A small network was shown many inputs. Here are its activations along a few directions, one row for each input.
Each table varies a few parts of the input and shows all the possible inputs, shuffled.
A made-up example of a description, with smaller parts first: line(6) and (point or ring(9) or (values(3) and ring(8))).
Shared parts are said once, and a part with two or three values counts as separate values.
In the rows, zero is written as 128.

Other details of the inputs shift rows strongly along three fixed directions, in all tables alike. That doesn't count.
To show where, the next rows are all for the same input, with only those details redrawn:
[122 145 134 131 124 123 139 130 132 130 126]
[127 134 135 144 120 119 125 148 133 155 135]
[111 128 113 136 139 106  90  99 150 147 148]
[124 125 124 143 146 143 130 143 127 127 150]
[109 163 130 115 108  82 116  81 153 141 108]

A family of inputs:
r1: [148 128 151 138  89 101 109 143 137 178 114]
r2: [135 168 169 126  66 107 176 182 121 154  78]
r3: [114 136 119 127 129 142 128  96 121 114 126]
r4: [136 160 161 114  88 133 198 174 109 104  82]
r5: [105 156 116 108 129 102 115  33 140 111 118]
r6: [111 156 122 101 129 121 129  70 129  92 100]
r7: [132 130 134 135 121 146 141 154 118 141 120]
r8: [133 119 126 139 146 151 130 135 124 133 145]
r9: [132 153 134 103 114 115 141  90 143 111  98]
r10: [132 118 126 140 142 154 129 135 128 131 145]
r11: [107 146 120 124 115  89  99 103 145 155 116]
r12: [122 103 126 135 120  92  97 142 138 164 124]
r13: [132 109 122 133 137 155 123 140 128 126 137]
r14: [142 107 123 130 140 134 125 148 131 115 146]
r15: [138 118 129 141 144 148 123 135 117 127 144]
r16: [115 136 118 126 133 139 128  96 117 115 126]
r17: [124 111 116 134 145 116 102 120 138 134 154]
r18: [138 163 165 123  82 146 199 159  99 114  82]
r19: [138 105 127 131 139 135 128 145 131 116 149]
r20: [129 140 127 121 102 114 120 105 130 137 105]
r21: [112 120 109 130 133 120  84  96 148 150 136]
r22: [114 153 132  92  97  83 129  85 148 110  89]
r23: [129 104 125 137 151 130 132 144 123 122 140]
r24: [134 111 131 145 116 106 103 153 139 168 145]
r25: [132 134 142 139 123 133 146 159 126 134 133]
r26: [127 145 131 101 106 104 140 117 137 105  95]
r27: [139 128 144 144 113 143 146 144 115 140 132]
r28: [126 108 122 131 137 138 123 150 127 115 144]
r29: [136 109 125 134 135 152 116 140 121 121 135]
r30: [124 125 124 143 146 143 130 143 127 127 150]
r31: [135 128 134 138 120 125 111 125 131 148 130]
r32: [143 123 142 143 108 134 134 140 120 151 131]
r33: [119 127 119 123 146 149 138 130 126  96 134]
r34: [120 122 118 120 147 142 139 131 120  94 134]
r35: [118 114 118 122 157 134 142 130 114  96 124]
r36: [138 114 145 146 103  78 112 164 131 195 117]
r37: [132 159 100  88 144 141 130 102  91 140 152]
r38: [140 115 125 136 110 112  84 136 138 165 122]
r39: [132 152 137 116 117 117 149 126 135 114 109]
r40: [112 129 112 135 143 104  91  99 146 149 148]
r41: [132 130 132 129 141 176 159 147 104  87 123]
r42: [148 108 143 141  99  78 108 167 139 188 113]
r43: [131 113 126 136 136 152 116 141 121 122 138]
r44: [131 110 122 141 132 154 123 133 116 128 141]
r45: [132 124 134 134 121 125 117 126 140 150 133]
r46: [118 108 118 120 155 113 118 103 137 107 137]
r47: [129 118 116 134 142 144 121 151 128 120 139]
r48: [119 118 120 105 154 139 156 113 119  66 113]
r49: [136 154 159 111  93 110 175 145 127 113  97]
r50: [131 119 126 148 137 154 129 128 116 133 149]
r51: [138 170 108  79 159 160 166  93  83 103 154]
r52: [135 153 138 115 103 118 147  96 128 118 101]
r53: [117 131 121 117 135 141 126 105 135 109 123]
r54: [113 118 115 107 137  77  96  66 155 123 120]
r55: [113 134 117 128 148 151 139 129 123  99 135]
r56: [135 120 117 122 144 133 105  97 137 109 135]
r57: [139 111 128 135 140 152 128 136 131 128 144]
r58: [129 138 136 126 122 121 138 131 135 127 125]
r59: [128 115 134 133 126 125 144 163 116 131 114]
r60: [142 113 138 148 114 118  96 145 135 171 140]
r61: [137 111 118 131 138 154 120 143 128 125 133]
r62: [133  97 117 129 148 131 123 151 123 115 128]
Question: What is each input in this table made of?
Answer: values(2) and (point or (line(5) and line(6)))
Question: Changing only the values(2) part turns r62 into r42. The same change can be made to r44. Which row results?
Answer: r32
Question: Changing only the values(2) part turns r1 into r29. The same change can be made to r15. Which row results?
Answer: r6
Question: Which other rows does r27 become when the values(2) part takes its other values? List them by row number.
Answer: r18
Question: Which other rows does r27 become when the line(6) part takes its other values? List them by row number.
Answer: r25, r45, r46, r49, r60
